These are the activations of a small neural network, seen along a few directions. Each row is one input.
Each table varies a few parts of the input and shows all the possible inputs, shuffled.
Descriptions start from the smaller parts, as in this example, which fits no table here: one of 8 places around a ring, together with either a single point or one of 11 places along a line or (one of 3 separate values, together with one of 4 places along a line).
Shared parts are said once, and a part with two or three values counts as separate values.

Other details of the inputs vary at random and push rows far along two fixed directions, the same in every table; ignore that.

A family of inputs:
x1: [ 7 -8 -6 10 12 -6 19  8  7 -8 -9  2]
x2: [ -7 -22 -28   9   5  -1 -44   8  21  19  40   9]
x3: [  8 -20 -22  21  -4  11 -55   1  13   5  28  24]
x4: [ 11 -11   3  11   7   1  14   1   2 -12 -13  14]
x5: [ 1 -6 -6  6 18 -7 20  5  6 -6 -2  1]
x6: [  1 -14 -33  -4 -15  17 -49  -3  33   0  37  -8]
x7: [ -9  12  -2  -3 -24 -11  12 -19   7  -4  -2 -15]
x8: [ -5 -25 -24  11   3   4 -47  11  13  18  42   6]
x9: [-12   7   6   5  -1 -26   8   0  -3  -5   1   0]
x10: [ -4 -13   4   2  17   1  20   7  -4  -1   6  -3]
x11: [ -3   5 -18  -8   7  -8   8  13  -8   1   2  11]
x12: [-17   4 -28 -13 -12  13   8  -7  -6   4 -11  -4]
x13: [  8 -14  10   5  10   8  14   0  -9  -9   2   3]
x14: [-14  -8 -14   1  -1  14  20 -15   9  -2 -15 -13]
x15: [  3   3 -18  -5   0  -7   7  16  -7  -2  -5  12]
x16: [ -6   5   6   9  -8 -25   6   3  -2  -7  -6   1]
x17: [ 53  72  80 -24  56   5 -66 -13   4  93 -79 -30]
x18: [-19  34  25 -27 -29   4  61  -1 -28 -38 -17 -16]
x19: [ 10  -8   7  12  10   7  12  -3  -4 -14  -8  15]
x20: [  5   1  -2  -5  -2  10   1   6 -21  -5   3  21]
x21: [ -5 -11   0   0  18  -4  22   5   4   0   4   0]
x22: [ 11 -34 -17  33   4   0 -37   3  37   6  19   9]
x23: [ -2   3  14  11 -13 -18   1  -5  -6 -10 -10  13]
x24: [  9 -11  10   9  10  11  13  -3  -7 -11  -1  11]
x25: [ -4  14  -9 -21 -18  27   5   8  -2 -12   8 -10]
x26: [  1  19   1 -23  -7  -5  59  13 -43 -25 -35  27]
x27: [  4 -37  -9  28  13   9 -39   1  21   7  36  -4]
x28: [ -8  16   4 -29   1  -1  61  18 -55 -20 -17  10]
x29: [ -4  -1  21   4  -9 -11   1  -5 -18  -8   6   3]
x30: [ 59  64  57 -49  64  30 -47 -12  33  87 -74 -62]
x31: [-15 -21  -4  23  -3 -19 -45  -5  26  14  39  -1]
x32: [  0  10 -26 -17 -15   7  12  -6   1   1  -1  -5]
x33: [ -8 -12  -9  10 -23  -1 -49 -17  38  -4  36 -19]
x34: [  0   2   3  -7  -6  28  17   0  12 -18   4 -19]
x35: [ -1  16   8 -29  -4   2  59  13 -55 -23 -19  17]
x36: [-11   0  17   5  -4 -14   3   0 -19  -5   8  -4]
x37: [-26   6  -3   1 -20  -4   7 -20   0   0 -12 -14]
x38: [  6   2 -14  -4  -5  -4   5  15  -8  -1  -9  19]
x39: [  3  -2 -14  -3  -4   8  25 -14  16  -5  -5 -14]
x40: [ -1 -20   6  32 -12  -4 -54 -12  15   3  34  10]
x41: [-16   0  15   2  -2 -18   7   1 -13   0   9  -4]
x42: [ -3   3  10  10 -13 -23   5   2  -2  -6  -9   9]
Each input here is: one of 3 separate values, together with either one of 4 places along a line or one of 10 places around a ring.
The inputs of x8 and x41 match in every part but the choice among 3 separate values. If x25 is changed in the same way as x8 into x41, which row does it become?
> x18
The inputs of x16 and x1 match in every part but the choice among 3 separate values. If x29 is changed in the same way as x16 into x1, which row does it become?
> x13
A walk changes only the place on the ring of 10. It starts at x3 and steps to x26. List the rest of the walk in order.
> x38, x15, x11, x2, x8, x28, x35, x20

A family of inputs:
x43: [ 25  29  66 -20  50  -7  66   5 -47  15 -65  -8]
x44: [ 20  67  18 -71   9  30  22  12 -30  21 -43 -19]
x45: [ 15  -9 -40  10   6  25 -79 -11  60  54  27 -20]
x46: [ 26  56  50 -47  25  -5  32  28 -65  18 -50  22]
x47: [-28 -44 -42  15 -51  11  82 -14   7 -96  32  14]
x48: [-22  18  24  15 -46 -17 -99 -49  60  29  28 -59]
x49: [ 11 -17 -34   6  21  20 -80 -15  70  41  28 -28]
x50: [ 31  42  29 -30  36 -17  22  23 -52  29 -60   8]
x51: [-29 -55 -40  34 -34 -28  48  16 -23 -51  46  60]
x52: [  9  -7 -22  18  16  29 -55  -3  63  25  12 -33]
x53: [ 11 -15  -5  24  20   6 -85   7   2  40  18  23]
x54: [  1  -6 -31  -5  -5  41 -80  -5  35  41  17 -10]
x55: [-70 -17  17  47 -83 -71  44 -22 -36 -86  50  18]
x56: [ 35  36  71 -20  43 -10  59   0 -34   9 -80   4]
x57: [-35 -49 -41  11 -38  14  80  -9  -3 -81  42   0]
x58: [-34 -58 -24  48 -20 -23  49  23  -9 -72  40  44]
x59: [ 19 -11 -43  -1  -2  25 -85   2  44  47  26 -24]
x60: [ 16  41  46 -35  53 -24  59  11 -42  16 -68   9]
What do these inputs look like to the network?
> one of 2 separate values, together with either a single point or one of 8 places along a line
The inputs of x45 and x51 match in every part but the choice among 2 separate values. If x48 is changed in the same way as x45 into x51, which row does it become?
> x55
A walk changes only the place on the line of 8. It starts at x56 and steps to x43. List the rest of the walk in order.
> x58, x60, x51, x50, x53, x46
Change only the choice among 2 separate values in x57. List by row number the other rows that result.
> x43

A family of inputs:
x61: [  0  -5  -6  13 -13  -1 -44   0  34  11  21 -21]
x62: [  0   9  -1  -9 -14 -12   3  -7   8  -3   4 -13]
x63: [-28 -21 -35  15 -52 -15  31  -6  -2 -51  24  13]
x64: [-13  35  35 -20   1  -4  28  -5 -16   4 -31 -24]
x65: [  9  -7 -19  -2   1  17 -39  -7  38   9  24  -8]
x66: [  4  -7 -17   5   0  24 -40   3  39   7  20 -13]
x67: [  7 -25 -13  27  18  -9 -33   4  27  26  14   6]
x68: [  9  30  17 -23  19 -14  18  18 -40  11 -33  14]
x69: [-56 -60 -61  29 -48 -27  97  19 -34 -96  53  58]
x70: [  9  34   4 -31   4  17  31  -3  -8   2 -44  -7]
x71: [  7  -4  19   6   1  -5  -6   8 -19  -1   4  22]
x72: [ 19 -25  11  32  15   3 -44  -2  17   6  19   7]
x73: [  2  27   9 -36   9  26  35   4 -16   6 -29 -28]
x74: [-17   8   6   4 -17  -6  -2 -19   0   0  -7  -7]
x75: [-10  -6   3  12  -7  -7 -45 -21  27  15  27 -15]
x76: [ 15 -26   3  34  20  -2 -38  -5  25   9  15   3]
x77: [ -2  -6  -9  -3  12 -13  -4  15 -15   5  -4  17]
x78: [  8  27   7 -42  10  19  37  -5 -17   8 -25 -23]
x79: [ 12  14  25  -7  31 -13  40   4 -14   8 -41   0]
x80: [  3 -14 -29   4  -7  28 -40 -13  25  19  15 -14]
x81: [ 17  16  45 -13  17   1  24   8 -32   0 -34  10]
x82: [  6   7   5   6   1  -9  -8  11 -25   3   8  23]
What do these inputs look like to the network?
> either one of 10 places around a ring or (one of 3 separate values, together with one of 4 places along a line)
Change only the choice among 3 separate values in x63. List by row number the other rows that result.
> x61, x62

A family of inputs:
x83: [-36 -34 -33  10 -53   0  -4  -9  29 -34  56  -3]
x84: [ -3  40  17 -25  17   1  73   4 -32  -7 -47  12]
x85: [ 20  66  50 -37  12  19  50  -8 -29   7 -65 -22]
x86: [-20  12 -13 -21 -31  15  71   6 -41 -55 -22   5]
x87: [ 28 -13  35  31  33 -20 -12   5   4  27 -22   4]
x88: [ 29  48  55 -21  16  -3  18 -18 -14  29 -74 -28]
x89: [-44 -20 -23  24 -51  -7  26  -7  14 -53  52  -1]
x90: [-16 -37 -59  21 -40   2 -58   2  50  -9  74  -9]
x91: [-23 -39 -11  35 -18 -11  78  19 -30 -75  33  44]
x92: [ 10 -30 -33  16   8  17 -80  -7  53  36  34  10]
x93: [  7 -75 -25  48   3  10 -76   5  47   4  69  24]
x94: [  6 -33 -20  10   1  24 -80 -13  42  38  50 -10]
x95: [-42 -31 -23   9 -29 -21  70  -8 -32 -77  38  18]
x96: [-25  11  14   3 -33 -32  60 -12 -15 -28 -18 -16]
x97: [-42 -21 -50  -4 -27  -1  80  20 -34 -64   5  39]
x98: [ 12  58  59 -33  30 -12 -22 -16  18  50 -51 -52]
x99: [ -6 -79 -46  63  -3  10 -70  21  37 -14  71  29]
x100: [-16 -16 -60 -11 -20  -5  62  19 -24 -46  17  37]
x101: [ 31  26  29   0  42  26 -79 -14  30  79  -8 -35]
x102: [  46   16   28   17   53   -3 -104  -13   56  107  -35  -22]
x103: [ -3 -13  26   9  20 -25  60  12 -29 -40 -11  23]
x104: [ 15  70  69 -24   6 -47 -48  20 -76  52 -40  35]
x105: [-15  -4 -10   1   6 -20  33  -4  -6 -27  -4  19]
x106: [  1  39  39 -33   3  -6  61 -13 -31 -32 -47 -11]
x107: [ 10 -74 -55  50  -3   4 -59  24  36 -14  81  33]
x108: [  3  55  29 -42  13  11  -2   4  -1  40 -56 -44]
x109: [ -2  24  31 -17   7 -18  71 -10 -46  -3 -48 -11]
x110: [ 15  49  23 -45  36  21  14   5 -33  41 -62 -29]
x111: [ -2  -2 -33 -21  -8   8  33  10 -26 -15  14   3]
x112: [  58   31    6  -19   30   34 -106   -5   45   82  -17  -37]
x113: [  6 -25 -18   9 -22  26 -58 -18  38   2  34  -5]
What do these inputs look like to the network?
> either a single point or (one of 5 places along a line, together with one of 6 places along a line)
Change only the place on the line of 6 in x85. List by row number the other rows that result.
> x86, x88, x106, x112, x113

A family of inputs:
x114: [  2   0   7   6   3   6 -46 -13  36  24  18 -25]
x115: [ -2 -10  -2  11  -8   4 -53 -18  40  17  31 -31]
x116: [-13  39  17 -48   4  -3  80   6 -49 -16 -37  -6]
x117: [ 44   7  27   9  46   9 -70  -3  25  60 -14  -9]
x118: [  7  -9  11  26  16  -9 -50   1  25  27   7  -5]
x119: [ 46  51  58 -16  64  -4 -56   2  20  91 -67 -32]
x120: [  6  29  26 -23  18 -23  68  11 -34  -7 -52   5]
x121: [-20 -18  -6  20 -19 -15  11   5 -19 -26  21  23]
x122: [-17 -34 -34  14 -20  12  15   2  11 -44  36  12]
x123: [  4 -19 -20  17   7  13 -50 -15  41  22  16  -9]
x124: [ -8 -39 -13  32 -12  -2 -38   1   3 -11  45  26]
x125: [ 14  -6 -19  -1   9  24 -48   8  25  28  13  -9]
x126: [-25 -31 -40  18 -46   7   0   1  12 -50  50  18]
x127: [-14 -29 -30  25 -32   3 -27 -22  36 -16  33  -9]
x128: [ -9 -33 -30  30 -13 -20 -33   7  16  -8  39  24]
x129: [  6  -1  -4  12  -1  10 -46 -20  40  25   2 -17]
x130: [-13  -9   6   9 -11 -10  17   6 -28 -20   6  21]
x131: [-27 -37 -34  13 -18   1  21   3   6 -32  45   1]
x132: [-26 -29 -21  28 -25 -21   4   9  -8 -34  36  26]
x133: [ 11  27  27 -25  16 -12  85  10 -47 -20 -47  13]
x134: [-28 -34 -28  13 -18  -2  17  -3   7 -37  45   4]
x135: [ -5 -39 -38  21  -9  20 -21   6  30 -14  42   2]
x136: [ 42  36  33 -16  29  27 -75 -13  44  67 -32 -48]
x137: [14  0  0  2  9 -6 -8  8 -8  7  1 17]
x138: [ -6  37  14 -45  10   1  67  11 -42   1 -37 -13]
x139: [ -8 -18  10  13  -3  -5  28   2 -22 -28   6  20]
x140: [ 24  19   3  -9  28  17 -72 -12  32  66 -20 -21]
x141: [ 45  35  61  -5  57   9 -71  -6  16  86 -48 -28]
x142: [-14  29  14 -29 -12  -4  43  -2 -24 -12 -15 -10]
x143: [ 12  28  27 -25  20 -17  69  10 -36  -7 -49   8]
x144: [ -8   9 -11  -7 -25   1   0 -15   4  -5  -4 -10]
x145: [-10 -21 -17  25  -8 -19 -29   8  11  -3  26  17]
x146: [ -9 -35 -26  24 -18  -8   6   7 -13 -37  39  36]
x147: [-17 -23 -34  21 -33   3 -32 -14  27 -11  36   6]
x148: [-15  -8 -22  -2 -38   8  13  -2   0 -39  22   1]
x149: [  8  24  36 -23  16  -5  80   8 -55 -22 -47  13]
x150: [-26  -7 -16  -3 -37  -6  14  -8  -4 -31  30  -8]
x151: [ -1  40  25 -37  -5   8  83   3 -32 -30 -48  -8]
x152: [ -1  30  41 -16  13 -14  64   5 -43  -9 -48   1]
x153: [ 38  54  28 -38  48  20 -38  -3   9  88 -68 -36]
x154: [ -1  39  12 -47   3  10  78  12 -45 -23 -46   2]
x155: [ 14 -18 -12  20   9  -9 -59   5  24  25  24  13]
x156: [ -8   0 -14  -9  -1   6  45  -1  -9 -11 -17  -3]
x157: [ -7 -24 -10  15 -12  -5  11   7 -23 -30  24  31]
The inputs of x123 and x140 match in every part but one. If x156 is changed in the same way as x123 into x140, which row does it become?
> x153
The inputs of x118 and x132 match in every part but one. If x136 is changed in the same way as x118 into x132, which row does it become?
> x148
What do these inputs look like to the network?
> one of 2 separate values, together with either one of 10 places around a ring or (one of 3 separate values, together with one of 4 places along a line)
Change only the choice among 3 separate values in x115. List by row number the other rows that result.
> x127, x136
Change only the choice among 2 separate values in x114. List by row number the other rows that result.
> x142
